A small network was shown many inputs. Here are its activations along a few directions, one row for each input.
In each table, some parts of the input vary, and every possible input appears once, in random order.
A made-up example of a description, with smaller parts first: one of 5 places around a ring, together with either a single point or one of 9 places around a ring or (one of 2 separate values, together with one of 6 places along a line).
Shared parts are said once, and a part with two or three values counts as separate values.
In the rows, 128 means zero.

Other details of the inputs vary at random and push rows far along two fixed directions, the same in every table; ignore that.
These rows show it; all are for the same input, with only those details redrawn:
[124 157  21 129 161 137 183  94  77  44 160 151]
[141 102 182 211 136 120  96 175 162 151 123 149]
[125 157  22 129 161 137 183  93  77  45 160 151]
[140 102 182 211 136 120  96 175 162 151 123 149]
[178 164 163 114 141  86 139  79 167  42  45 187]

A family of inputs:
r1: [154  96 192 196 108 142 112 204 161 136 119 160]
r2: [175 153 179  19  97  90 139  84 161  54  35 166]
r3: [105 183  33  66 140 142 184  41  66 118 140  92]
r4: [ 74  87  52 191 147 170 122 187  79 157 248  97]
r5: [108  98 183 150 135  94  79 144 157 195 127 113]
r6: [138 150  25 104 124 143 215 131  56  47 151 164]
r7: [159 190 171  57 131 101 125  19 171 107  31 124]
r8: [124 172  37  49 110 182 193  81  70  91 146 104]
r9: [119 175  38  60 122 190 180  72  79  89 152  98]
r10: [133  88 195 124  93 115  96 186 149 182 116 125]
r11: [ 99 151  26  62 158 120 158  61  79  82 161 114]
r12: [ 99  82  50 205 116 189 163 233  60 150 234 124]
r13: [121  99 189 165 128  88 102 171 148 174 121 143]
r14: [121 158  21 127 164 129 186  90  76  54 156 152]
r15: [111 177  34  69 135 187 170  57  86  86 156  91]
r16: [115 160  21 131 166 119 193  89  70  63 157 154]
r17: [ 84  77  57 170 115 178 148 225  61 160 244 111]
r18: [117 103 184 172 140  88  96 157 154 170 127 141]
r19: [108 165  25  66 152 143 157  51  83  88 157  96]
r20: [ 90  88  47 210 132 164 164 215  55 168 228 122]
r21: [ 77  85  55 183 138 179 130 196  80 147 248 102]
r22: [137  96 204 134  87 132  91 182 156 209 110 106]
r23: [184 161 169 106 127 106 146  93 173  24  46 190]
r24: [141 100 192 149 107 127 106 183 160 132 122 149]
r25: [172 158 176  29 108  96 131  74 170  47  42 162]
r26: [ 82  95  44 219 147 152 156 197  58 172 226 120]
r27: [115 125 195 167 126 127  83 123 161 232 111  87]
r28: [138  95 206 133  86 145  87 184 163 195 113 108]
r29: [125  98 187 133 115 129  79 155 169 152 126 117]
r30: [112 162  29  58 138 166 163  67  89  71 160  99]
r31: [127 104 182 164 135 105  89 155 161 147 127 137]
r32: [122 117 193 169 119 163  70 139 167 211 125  81]
r33: [112 106 193 161 130 110  71 140 165 224 121  93]
r34: [130 119 200 145  99 137 102 148 151 223 103  94]
r35: [183 187 182  27  89 110 155  53 156  91  13 142]
r36: [122 121 194 166 123 148  73 130 167 216 117  84]
r37: [180 156 177  47 103  76 158 101 152  47  36 189]
r38: [156 170 172  54 134  84 112  38 175 101  41 130]
r39: [ 73  95  51 148 124 172 137 175  63 213 226  65]
r40: [122  98 184 143 124 121  70 147 167 164 129 111]
r41: [150 157 169  45 128  60 129  59 156  89  44 152]
r42: [124 157  21 129 161 137 183  94  77  44 160 151]
r43: [133  99 201 142  99 153  78 174 170 191 122 102]
r44: [ 90  91  47 227 149 182 135 197  78 148 239 112]
r45: [160 151 175  35 114  71 137  76 155  85  41 157]
r46: [161 167 175  59 127 106 106  51 180  85  48 128]
r47: [168 155 174  58 119  66 153  90 151  61  43 184]
r48: [118 104 198 151 117 109  79 150 159 224 112  96]
r49: [122 104 182 164 138  98  90 154 159 159 125 137]
r50: [119  99 184 143 129 110  71 143 164 173 127 111]
Question: What is each input in this table made of?
Answer: one of 5 places along a line, together with one of 10 places around a ring
Question: The inputs of r32 and r46 match in every part but the place on the line of 5. If r15 is changed in the same way as r32 into r46, which row does it become?
Answer: r30
Question: Change only the place on the ring of 10 in r24. List by row number the other rows that result.
Answer: r4, r13, r17, r18, r21, r31, r37, r47, r49

A family of inputs:
r51: [121 117 166 163 128 136  93 145 151 177 134 109]
r52: [ 93 134  35 133 138 174 151 121  70 139 199  88]
r53: [150 145 144 105 134  91 133 100 145  89  84 158]
r54: [143 112 163 181 120 125 127 175 139 136 123 154]
r55: [ 96 128  36 121 134 164 162 131  65 143 192  97]
r56: [143 156 150  95 134 100 130  82 146 108  83 139]
r57: [140 128 145 113 124  99 128 123 140 105 102 145]
r58: [120 145  56  79 135 144 165 102  87  73 156 129]
r59: [129 109 168 138 110 129 112 158 140 171 123 120]
r60: [131 113 161 162 135 124  99 138 153 147 121 128]
r61: [163 168 125  56 130  99 152  64 144  36  67 161]
r62: [125 118 165 150 121 125 104 143 142 179 121 114]
r63: [124 103 171 142 111 140 102 166 146 165 136 120]
r64: [125 101 160 178 127 131  93 169 150 165 143 126]
r65: [112 157  50 104 153 140 161  76  97  81 153 121]
r66: [ 71  94  42 156 128 172 147 181  59 174 238  93]
r67: [141 151 147 105 141  94 132  83 151 100  84 146]
r68: [139 125 164 129 113 140 110 136 148 156 106 114]
r69: [143 164  91  59 121 134 164  77 115  71 103 132]
r70: [128 113 161 159 137 108 105 140 146 151 117 135]
r71: [157 138 150 141 126 130 142 134 141  88  96 161]
r72: [121  98 168 147 116 120 105 172 140 163 135 127]
Question: What is each input in this table made of?
Answer: one of 2 separate values, together with either a single point or one of 10 places around a ring
Question: Change only the choice among 2 separate values in r63. List by row number the other rows that result.
Answer: r66
Question: Change only the choice among 2 separate values in r62. List by row number the other rows that result.
Answer: r52
